A small network was shown many inputs. Here are its activations along a few directions, one row for each input.
Each table varies a few parts of the input and shows all the possible inputs, shuffled.
Descriptions start from the smaller parts, as in this example, which fits no table here: one of 6 places along a line, together with either a single point or one of 9 places along a line or (one of 3 separate values, together with one of 8 places around a ring).
Shared parts are said once, and a part with two or three values counts as separate values.
(in the rows, 128 means zero)

Other details of the inputs vary at random and push rows far along three fixed directions, the same in every table; ignore that.

Rows:
r1: [132 116 105 134 129 152 133 151  83 113 144 129 112]
r2: [149 189 168 135  73 130 151  83 131 106 122 128 162]
r3: [134 187 151 164  37 123 134 140 109  80  98  88 225]
r4: [ 80 101  94 144 121 129 111 219  95 172 100 124 186]
r5: [150 173 183 156  85  97 168  82 142 112 125 105 139]
r6: [115 146 146 137  99 107 118 131 138 153 111 115 146]
r7: [110 128  89 152  78 178 108 206  36  99 132 104 168]
r8: [135 122  97 119 113 146 105 164  90 127 157 154 134]
r9: [168 129  76 110  98 160  87 158  76  70 183 148 118]
r10: [131  72 116  85 222 154 115 118 155 133 146 177  75]
r11: [170 127  79  92 134 185 105 121  80  60 174 159  98]
r12: [106  92  81 131 136 113  96 195 110 129 134 128 145]
r13: [166 127  74  95 142 191  98 119  88  65 168 154  91]
r14: [141 174 148 143  58 127 123 132 106 117 127 123 172]
r15: [120 181 166 147  70 142 139 109 122 129  88 103 190]
r16: [113 117 161 141 155  81 167  95 183 163 109 108 107]
r17: [185 127 116  89 138 152 117  81 115  96 198 149  26]
r18: [159 151 163 101 157 133 154  26 176 134 132 153  83]
r19: [ 85  73 159 140 204 106 153 144 173 194  96 132 109]
r20: [ 90  83  93 124 165 102 116 174 144 146 114 126 136]
r21: [178 148 135 122  98 138 130  98 113  97 177 130  94]
r22: [149 167 161 132  99 100 141  84 153  91 127 118 149]
r23: [ 79  95 127 133 153 148 116 202 110 174 101 152 173]
r24: [ 67 109 114 153 134 119 121 192 122 188  71 102 194]
r25: [145 164 176 123 129 103 155  55 173 138 121 143 114]
r26: [141 162 166 147 118 126 163  73 148 119 111 102 118]
r27: [100  97 142 149 158  71 145 136 169 180 111 109 112]
r28: [125  85  85  90 192 155 101 115 139 122 140 149  72]
r29: [112 118 166 139 158  85 167  90 185 166 104 104 107]
r30: [105  81 104 111 184  88 101 145 174 167 120 124  86]
Description of these inputs: one of 3 separate values, together with either a single point or one of 9 places along a line.
Changing only the choice among 3 separate values turns r16 into r2. The same change can be made to r7. Which row results? -> r15
Which other rows does r11 become when the place on the line of 9 takes its other values? List them by row number. -> r3, r9, r12, r13, r20, r22, r28, r30

Rows:
r31: [115 107 111 125 143 132 118 156 117 141 127 136 131]
r32: [116 126 131 141 115 113 127 149 128 140 117 114 145]
r33: [135 141 140 126 123 129 134 110 134 126 129 134 129]
r34: [114 107 111 126 143 132 119 155 118 141 127 136 130]
r35: [138 139 136 129 117 121 131 116 132 123 133 126 124]
r36: [138 125 122 121 133 131 124 121 127 121 143 133 109]
r37: [138 124 124 114 139 140 127 117 127 126 142 143 109]
r38: [138 125 124 121 134 132 126 120 127 119 142 133 109]
r39: [140 125 121 119 130 132 124 124 124 123 145 135 108]
r40: [122 132 131 134 121 116 129 128 135 129 117 116 140]
r41: [121 134 138 133 122 121 132 129 132 137 117 127 142]
r42: [135 141 136 130 118 121 132 110 138 118 125 120 132]
r43: [125 118 122 120 146 135 126 127 133 132 127 135 121]
r44: [134 123 121 121 135 129 128 122 129 121 137 131 111]
r45: [133 142 143 130 124 130 135 109 138 122 120 126 136]
r46: [134 122 121 122 137 129 127 121 131 121 137 131 114]
r47: [124 127 129 135 122 115 130 137 131 133 124 120 136]
r48: [134 144 144 129 119 126 136 107 136 126 126 132 132]
r49: [115 121 125 140 121 113 126 153 126 139 119 116 146]
r50: [115 126 131 141 120 115 128 147 128 135 115 113 145]
r51: [120 134 134 133 124 126 128 126 135 132 112 122 144]
r52: [136 141 141 132 118 122 135 111 135 119 128 121 127]
r53: [128 135 137 136 118 118 134 122 135 124 121 117 135]
r54: [121 133 136 134 125 127 131 127 134 131 114 123 143]
r55: [135 124 126 117 143 140 127 117 129 124 136 140 111]
r56: [134 123 125 117 144 139 128 116 130 124 133 139 112]
r57: [121 126 134 142 124 123 141 136 122 139 122 115 129]
r58: [136 126 126 116 142 139 127 113 131 125 138 142 109]
r59: [112 110 110 124 145 132 117 150 125 141 121 131 132]
r60: [120 131 128 135 120 116 128 133 133 130 117 116 142]
r61: [135 140 140 132 118 121 135 111 136 118 126 120 128]
r62: [123 132 134 137 119 115 131 131 134 132 121 117 136]
r63: [122 115 119 121 144 134 122 138 125 136 130 137 120]
r64: [126 118 118 124 138 125 126 132 130 127 132 128 120]
r65: [130 119 117 124 132 125 122 135 125 131 139 133 116]
r66: [138 144 140 131 114 118 135 111 136 123 131 124 126]
r67: [134 123 121 121 137 129 127 121 130 121 136 131 114]
r68: [126 118 123 121 145 136 126 129 129 132 131 137 118]
r69: [138 137 136 130 119 121 132 116 133 121 132 124 126]
r70: [112 123 128 137 126 128 126 149 124 137 114 123 148]
r71: [122 112 113 126 133 125 118 150 120 137 134 128 121]
r72: [125 117 122 121 146 135 126 128 130 132 128 136 118]
r73: [114 123 127 136 125 125 127 150 123 140 116 125 150]
r74: [137 124 125 114 139 140 126 116 127 126 142 144 109]
r75: [121 133 139 133 121 123 132 129 132 137 117 124 142]
r76: [134 140 140 127 125 131 134 111 134 124 126 130 128]
r77: [132 139 137 126 127 130 130 109 138 124 120 128 132]
r78: [114 108 112 125 145 134 121 152 121 138 124 133 129]
r79: [138 142 141 132 116 120 133 110 136 120 129 121 126]
r80: [154 158 109 138  67 190 121 162  38  76 160 134 158]
What is each input in this table made of? -> one of 2 separate values, together with either a single point or (one of 3 separate values, together with one of 8 places along a line)
Changing only the choice among 2 separate values turns r45 into r67. The same change can be made to r48. Which row results? -> r65
Changing only the choice among 2 separate values turns r66 into r33. The same change can be made to r53. Which row results? -> r72

Rows:
r81: [133 105 120  87 186 133 121  84 158 159 148 162  61]
r82: [151  90  81 116 144 132  99 160  99 110 182 136  68]
r83: [143 174 148 135  78 135 111 119 133  96 113 121 179]
r84: [109 150 156 140 104 129 131 139 134 154  92 132 190]
r85: [138 163 145 144 101 155 148  92 117  91 108 105 151]
r86: [ 87 117 159 160 124 107 153 172 129 168  94 108 166]
r87: [136 131 150 106 164 163 134  94 137 127 128 174 118]
r88: [107 136 143 153 103  57 137 138 170 134  87  80 170]
r89: [147 166 164 129  97 140 142  93 126 123 131 142 150]
r90: [120 130 189 122 179 114 165  57 191 162 103 149 110]
r91: [168 121 127  97 146 123 121  80 151 105 171 140  49]
r92: [158 146  88 118  93 136 104 134  99  67 159 135 136]
r93: [ 73  94 138 122 198  49 124 117 242 191  60 114 144]
r94: [ 79  93 104 133 152  76 109 170 170 162  88 110 169]
r95: [146 165 139 112 105 155 116 102 120 113 130 147 140]
r96: [125  94  81 101 178 185 112 137  99 113 136 148 103]
r97: [101  83  62 118 143 146  95 206  74 157 149 145 112]
r98: [ 98  66  82 135 185 136 125 177 110 144 130 114  94]
r99: [133 154 176 130 124  91 137  65 194 134 106 115 132]
r100: [170 171 148 138  89  88 140  80 153  79 141 103 122]
r101: [149 157 138 134  98 160 148 101 106  85 129 105 130]
r102: [147 157 159 161  83 141 155 134  95 105 140 115 149]
r103: [140 109 124 112 142 133 138 123 124 149 157 144  85]
r104: [105 118  96 126 141 178 108 168  92 113  99 129 170]
r105: [ 86  79 131 130 193 116 141 151 146 184 110 145 112]
r106: [157 161 155 155  74 124 153 123 104 117 148 110 140]
r107: [159 145 143 113 126 142 143  78 129 125 158 155  94]
r108: [ 92 127 105 184  54 111 117 242  53 145 116  81 198]
r109: [157 120  94 100 125 157 114 132  84 112 184 151  66]
r110: [126 117  95 131 110 129  99 171 100 116 143 126 133]
Changing only one part turns r93 into r88. The same change can be made to r84. Which row results? -> r103
What is each input in this table made of? -> one of 5 places along a line, together with one of 6 places along a line
Which other rows does r108 become when the place on the line of 5 takes its other values? List them by row number. -> r81, r95, r97, r109
Which other rows does r82 become when the place on the line of 5 takes its other values? List them by row number. -> r83, r91, r99, r110
